These are the activations of a small neural network, seen along a few directions. Each row is one input.
Each table varies a few parts of the input and shows all the possible inputs, shuffled.
Descriptions start from the smaller parts, as in this example, which fits no table here: line(4) and (point or (values(2) and ring(5)) or ring(11)).
Shared parts are said once, and a part with two or three values counts as separate values.
In the rows, 128 means zero.

Other details of the inputs vary at random and push rows far along two fixed directions, the same in every table; ignore that.

Rows:
row 1: [120 142 141 106 117 112 158 101 114 111 117 105 115 106 128]
row 2: [180 114 123 143 175 117  99 113 143 140 133 128 165 121 139]
row 3: [108 126 157 163 170 177 109 157 131 114 160 160 132 139  99]
row 4: [ 89 164 137 151 139 150 153 157 102 119 108 132 105 148  90]
row 5: [142 120 134 155 148 151  87 139 143 133 145 156 148 121 115]
row 6: [ 79 123 140 130 131 171 151 149 121 121 135 130  92 151  97]
row 7: [113 134 156 129 168 170 139 131 127 116 148 132 119 149 111]
row 8: [ 99 129 115 126  70  66 166 113  96 120  92  81  74 125 118]
row 9: [126 119 112 132  96 125 133 139 121 136 112 140 120 117 122]
row 10: [ 92 179 157 128 126 169 136 132 115 125 108 140 118 115 107]
row 11: [ 98 122 102 115  42  51 157 118 106 123  98  86  75 113 123]
row 12: [120 122 160 168 162 185 108 150 127 113 149 150 130 132  92]
row 13: [124 122 155 165 158 191 117 155 122 110 146 147 134 130  92]
row 14: [127 113 121 129  86 109 149 125 112 119 117 119 111 118 118]
row 15: [151 113 136 148 159 138 128 127 123 118 136 122 142 124 118]
row 16: [118 162 135 103 113 108 154 103 114 122 102 106 119 107 132]
row 17: [191  89 100  95 173  97 119 100 159 156 147 120 171 130 172]
row 18: [129 138  97 123  99 100 135 132 115 145 102 128 119 124 130]
row 19: [149 135 132 151 164 145 121 136 124 128 123 126 148 128 116]
row 20: [157 134 126 143 141 147 109 134 131 142 121 149 156 125 120]
row 21: [165  95 128 108 155 121 123 105 148 121 155 117 156 142 166]
row 22: [110 122 162 141 158 201 117 151 138 106 160 149 133 155 120]
row 23: [153 119  93 110  95  56 158 109 118 143  94  99 127 116 151]
row 24: [ 85 161 101 120  57  64 142 132 107 141  91 102  80 127 121]
row 25: [122 126 119 142 100 124 115 133 122 133 117 131 112 118 116]
row 26: [ 78 112 104 103  54  94 173 126 114 123 109  87  78 148 133]
row 27: [ 75 167 150 134 131 168 150 146 115 115 118 118 104 170 111]
row 28: [169 117  92 110  97  55 145 100 119 141 100  98 137 111 153]
row 29: [156 123  92 118  93  60 111 109 135 151 107 112 130 110 148]
row 30: [174 117 117 134 160  94 101 114 146 138 131 123 158 120 140]
row 31: [ 78 145 139 130  94 168 132 150 120 121 126 135 100 152 121]
row 32: [122 129 115 132  79 120 134 134 112 130 108 131 112 118 115]
row 33: [147 114 124 148 152 162 103 145 138 134 145 169 151 123 121]
row 34: [186  86  94 100 145 105 103 104 167 159 141 129 181 138 183]
row 35: [103 144 145 165 148 171 100 157 136 123 144 159 121 134  92]
row 36: [186 110 109 129 150 122 104 123 145 154 125 149 173 115 147]
row 37: [ 87 168 139 160 134 153 115 156 124 130 120 142 105 141  89]
row 38: [ 90 154  97 114  57  73 151 133  97 146  86 104  84 126 124]
row 39: [ 86 120 103  91  73  71 188 112 105 130 101  75  69 141 128]
row 40: [193  87 109 100 151 121  91 105 165 152 162 149 171 111 174]
row 41: [150 109 146 151 178 154 133 134 130 121 140 143 151 131 117]
row 42: [153 115 120  90 113  82 153  94 129 127 131 101 124 109 159]
row 43: [131 142 127 144 152 132 101 141 137 145 134 151 144 134 124]
row 44: [171 117 119 134 181 104 101 121 148 144 147 136 170 128 148]
row 45: [100 120 109 108  94 123 143 132 126 142 120 124  97 137 124]
row 46: [ 83 179 152 125 100 162 137 134 112 112  97 127 116 129 120]
row 47: [116 125 127 131 126  87 136 125 120 120 129 109 109 128 123]
row 48: [118 140 170 134 158 188 127 130 129 106 147 150 137 112 108]
row 49: [154 121  87 109 103  32 129  99 133 143 112  90 123 112 156]
row 50: [ 84 137 145 152 123 144 128 154 118 111 139 135  99 134  94]
row 51: [143 132 130 140 173 130 115 136 130 137 136 136 152 133 126]
row 52: [ 86 177 146 124 108 158 144 140 114 134 110 135 100 130 112]
row 53: [ 89 165 113  98  42  93 158 122 109 130  84  98  86 131 150]
row 54: [144  98  98 119  93  59 126 108 136 131 133 106 115 106 146]
row 55: [116 131 137 151 143 163 107 154 128 134 141 161 134 130 110]
row 56: [ 87 179 164 132 135 171 143 130 112  99 108 123 125 137 112]
row 57: [108 139 147 162 158 176  98 160 135 128 148 170 134 138 103]
row 58: [202  82 121  98 155 115 106  96 162 135 170 139 175  96 174]
row 59: [140 119 119 115 156 144 118 129 146 154 135 141 142 142 136]
row 60: [112 125 131 135 134 100 140 129 119 121 129 116 111 135 122]
row 61: [160  83 108 113 139 135 103 121 161 144 151 142 165 140 163]
row 62: [149  97 133 141 143 145 128 136 133 124 141 146 143 120 122]
row 63: [151 126  99  90 100  87 128 106 136 156 121 116 127 122 165]
row 64: [104 149 119 111  89 125 136 129 125 137 111 117 112 150 144]
row 65: [179  80 111 129 150 118 115 120 144 130 155 147 160 111 147]
row 66: [168 114 132 108 127 136  96 107 151 121 139 143 176 101 167]
row 67: [ 75 147 100 120  38  66 147 135 104 133  99 104  68 120 119]
row 68: [171 127 127 107 149 121 118 105 150 126 138 123 168 129 172]
row 69: [144 124 143 124 136 170 100 134 149 123 150 156 157 126 150]
row 70: [199  84 126  98 140 110 101  89 159 117 156 130 190  94 184]
row 71: [ 80 162 167 127 118 160 158 128 106  86 113 113 107 135 108]
row 72: [165  79 121 114 175 131 123 111 155 128 157 120 165 150 158]
row 73: [122 135 162 160 162 173 138 145 114 107 133 141 128 141  89]
row 74: [160  94  93 109 110  55 155 103 121 130 121 103 127 114 154]
row 75: [ 87 158 150 129 109 173 136 145 119 125 127 147 100 125 110]
row 76: [205 101  93 123 138  94  94 106 145 156 126 127 178 102 162]
row 77: [ 85 168 149 156 154 145 126 156 117 120 123 132 108 148  90]
row 78: [ 96 164 142 162 129 166 118 153 113 132 109 138 109 138  87]
row 79: [106 136 149 142 184 190 130 148 141 124 139 136 145 175 113]
row 80: [154 123 100  86 113  73 143  98 132 146 123  98 127 125 167]
row 81: [115 135 155 160 177 152 118 143 133 109 148 136 123 140  95]
row 82: [115 116 126 109 109 127 144 123 126 126 139 120 104 129 133]
row 83: [119 129 111 136  83 121 130 137 111 130 109 120 109 115 115]
row 84: [114 121 129 132 134 107 145 129 111 122 127 115 115 131 120]
row 85: [ 86 130 145 150 129 159 136 157 110 114 136 140 104 135  94]
row 86: [141 137 151 124 149 170 108 120 140 126 141 157 156  99 131]
row 87: [164 101 131 140 163 107 109 115 142 123 143 124 148 121 131]
row 88: [122 163 163 133 179 183 129 136 132 123 141 147 139 136 112]
row 89: [ 83 154 158 126 114 155 160 135 110  97 122 111  97 148 116]
row 90: [136 116 150 123 137 165 119 131 141 108 155 140 145 129 144]
Description of these inputs: ring(5) and ((values(2) and line(4)) or ring(10)).
Q: Changing only the ring(5) part turns row 65 into row 33. The same change can be made to row 14. Which row results?
A: row 32
Q: Changing only the ring(5) part turns row 41 into row 23. The same change can be made to row 81. Which row results?
A: row 49
Q: Changing only the ring(5) part turns row 16 into row 1. The same change can be made to row 4. Which row results?
A: row 74
Q: Start at row 68 and move only the ring(5) part, one step at a time. The first step leads to row 89. Which rows follow, in order?
A: row 90, row 69, row 53
Q: Start at row 56 and move only the line(4) part, one step at a time. The first step leads to row 68. Which rows follow, in order?
A: row 27, row 79
Q: Change only the ring(5) part in row 19. List by row number the other rows that result.
A: row 13, row 15, row 76, row 83

Rows:
row 91: [171 114  76 114  89  50 108 110 135 162 110 121 141 103 161]
row 92: [122 119 133 143 132 139 135 138 121 120 130 130 120 131 110]
row 93: [ 86 145 138 163 127 181 114 171 121 130 128 157 107 148  86]
row 94: [ 75 154 155 133 115 185 144 150 115 113 126 138 100 144 102]
row 95: [139 106 116 131 118  95 135 122 123 125 129 116 121 118 127]
row 96: [169 111 128 121 176 141 110 117 151 139 148 139 169 133 149]
row 97: [179 107 130 135 187 127  96 117 152 136 155 140 171 122 142]
row 98: [148 105  99 107 104  73 137 106 131 138 123 102 124 120 151]
row 99: [ 94 139 136 164 131 160 110 165 123 131 133 153 108 142  90]
row 100: [149 126 113 114 108  85 128 107 129 132 115 111 135 113 150]
row 101: [102 159 150 131 127 168 134 140 121 121 122 141 120 132 114]
row 102: [179 111 145 145 209 170  97 131 152 131 160 162 187 129 133]
row 103: [101 147 138 123 118 130 143 130 120 117 121 118 112 138 126]
row 104: [122 124 132 124 146 133 132 128 133 127 138 125 126 142 128]
row 105: [160 118 117 150 157 125  83 139 146 147 144 157 159 120 130]
row 106: [102 161 164 154 152 193 117 151 123 116 130 157 128 129  94]
row 107: [164 101 122 115 162 127 116 114 151 137 150 131 159 133 153]
row 108: [ 84 157 135 130  89 133 152 137 105 118 101 112  92 135 108]
row 109: [117 133 137 135 139 154 139 139 121 124 125 133 127 139 115]
row 110: [159 116 120 107 129 110 118 108 142 134 138 130 151 110 161]
row 111: [133 116 119 104 104 109 134 113 133 128 133 121 125 118 152]
row 112: [142 115 130 124 130 131 115 121 138 125 143 136 139 113 135]
row 113: [119 121 117 103  95  94 147 114 125 124 123 104 112 130 149]
row 114: [ 97 139 139 135 115 134 139 136 117 113 125 119 105 134 112]
row 115: [105 127 141 137 137 158 143 143 120 118 131 132 117 144 109]
row 116: [119 135 120 124 112 109 141 124 119 133 113 111 112 130 124]
row 117: [104 126 134 133 125 133 147 137 117 118 129 123 108 139 113]
row 118: [138 116  56  93  20  15 143 105 115 162  81  89  97 104 162]
row 119: [ 95 147 128 121 112 113 152 130 114 126 113 109  99 141 120]
row 120: [ 96 153 118 106  74  93 161 119 109 125  95  97  95 132 136]
row 121: [ 96 142 133 134 113 123 153 138 108 119 115 117 100 135 110]
row 122: [112 138 117 111  74 106 144 120 114 129 103 113 104 114 132]
row 123: [105 149 128 121 120 122 147 128 118 130 112 114 110 140 122]
row 124: [ 63 166 164 173 135 176 148 167  96 104 116 136  85 145  62]
row 125: [169 104 147 130 195 180  97 126 160 125 169 157 182 138 147]
row 126: [136 127 114  99  93 110 138 111 128 135 117 118 127 117 154]
row 127: [179  97 107 122 133  94 121 109 136 138 130 123 154 109 150]
row 128: [ 97 154 151 161 141 163 138 153 108 115 117 137 110 137  84]
row 129: [184 105 131 127 170 133  89 112 157 133 156 151 179 103 153]
row 130: [134 127 118 119 108  89 131 113 126 125 119 109 124 116 141]
row 131: [163 107 141 137 175 161  99 125 151 124 158 148 168 128 138]
row 132: [144 110 109 105  91  98 129 108 131 133 125 118 127 108 152]
row 133: [147 109 119 125 141 105 122 117 136 132 139 120 134 125 137]
row 134: [ 85 160 159 139 139 189 140 150 118 113 123 138 115 154 103]
row 135: [176 116 136 141 192 143  95 122 151 137 151 147 174 125 136]
Q: Describe the family of inputs behind these rows.
A: ring(5) and (point or (values(2) and line(4)))
Q: Changing only the ring(5) part turns row 130 into row 100. The same change can be made to row 124. Which row results?
A: row 128
Q: Changing only the ring(5) part turns row 111 into row 101. The same change can be made to row 113. Which row results?
A: row 120
Q: Start at row 126 and move only the line(4) part, one step at a time. The first step leads to row 134. Which rows follow, in order?
A: row 96, row 109
Q: Change only the line(4) part in row 116. List by row number the other rows that result.
A: row 108, row 122, row 127
